A small network was shown many inputs. Here are its activations along a few directions, one row for each input.
In each table, some parts of the input vary, and every possible input appears once, in random order.
A made-up example of a description, with smaller parts first: one of 6 places along a line, together with either a single point or (one of 2 separate values, together with one of 5 places around a ring) or one of 11 places around a ring.
Shared parts are said once, and a part with two or three values counts as separate values.
In the rows, zero is written as 128.

Rows:
R1: [ 64  53  88 175  88 144 113 114 135 120  94]
R2: [234 105 154 215 160 116 104  93   6 115 168]
R3: [ 50  70  89 197 125 110 139 166 101 130  73]
R4: [135 189 185 110 139 127  58 130 170 119 146]
R5: [175 174 134 104 101 233 188 148 127 119 157]
R6: [136 148 211  76 126 147 167 119 148 145 153]
R7: [133 155 123  50 160 107  59 148  95 161 117]
R8: [128 149 212  89 136 152 173 116 145 122 145]
R9: [106  54  64 155  86 105 133  88 178  97 120]
R10: [192 158 135 102 120 229 184 153 144 142 161]
R11: [ 68 112  57 187 117  45 175 145 107 131  80]
R12: [116 160 119  76 173 115  56 130  96 147 122]
R13: [107  93  42 153 108  39 176 110 156 114 115]
R14: [148 172 181 102 153 122  69 133 183 131 142]
Q: What is each input in this table made of?
A: either a single point or one of 5 places around a ring or (one of 2 separate values, together with one of 4 places along a line)
Q: Change only the choice among 2 separate values in R14. List by row number the other rows that result.
A: R4

Rows:
R15: [111 109  90 123 174  46 119 138  93 212 117]
R16: [124 167 249 113 149 153  47 113 166 143 131]
R17: [ 53  83  99 143  87  50 153  98  98  66 111]
R18: [ 44 113  96 114  98  54 160 165 109 150  59]
R19: [193  99 112 209 151 131  80 148  52  99 114]
R20: [162 132  82 125 123 118  60 180  53 180  90]
R21: [103 190 208  69 189 183  54 134 124 136 124]
R22: [158 180 154  36 162 100  91 130 206 100 154]
R23: [122 200 150  22 195 149  82 137 146 117 129]
R24: [165  99  94 156 113 106  47 114  40  96 145]
R25: [163 161 213  99 130  95  68 107 218 128 152]
R26: [173 129 221 149  94 215 171 120 122 158 165]
R27: [173 173 123  51 140 209 211 150 104 128 153]
R28: [209 120 191 124  78 164 186 125 172 131 186]
R29: [149 163 189 103 135 245 179 141  81 150 147]
R30: [ 80  89 115 202 120  68 187 119 112  77  67]
R31: [206 157 132  69 101 154 217 123 166 121 169]
R32: [ 45  90  40 126  70 153 151 150 192 174  63]
R33: [127  85  86 146 159  46 108  62  87 128 162]
R34: [104 231  81 198 116 135 109 178 125 138 175]
R35: [ 54  48  47 149  65 147 147  93 182  83 114]
R36: [146  82 110 206 195  64 142  95  95 134 131]
R37: [ 79  45  62 212  99 160 177 127 200  94  85]
Q: What is each input in this table made of?
A: either a single point or (one of 2 separate values, together with one of 5 places around a ring) or (one of 3 separate values, together with one of 4 places along a line)
Q: Change only the place on the line of 4 in R32. List by row number the other rows that result.
A: R15, R18, R20

Rows:
R38: [163 159 145 104 152 182 117 147  81 150 135]
R39: [121 101  65 149 106 149 173 140  85 130 114]
R40: [110 110  97 173 177   4  28 120  53 126 102]
R41: [120  87 131 165  98 103 171 100 173 101 136]
R42: [190 155 173 137 133 157 125 121 109 136 176]
R43: [127 173 139  65 152 165 100 153 125 152 123]
R44: [ 81 112  73 120 114 136 151 156 139 137  79]
R45: [ 64 104 107 126 107 116 156 124 187 112  97]
R46: [143  79 110 185  86 140 165 114 113 109 138]
R47: [122 177 181  77 146 129 108 137 174 130 135]
R48: [168 149 189 107 138 128 114  96 169 125 172]
Q: What is each input in this table made of?
A: either a single point or (one of 2 separate values, together with one of 5 places around a ring)
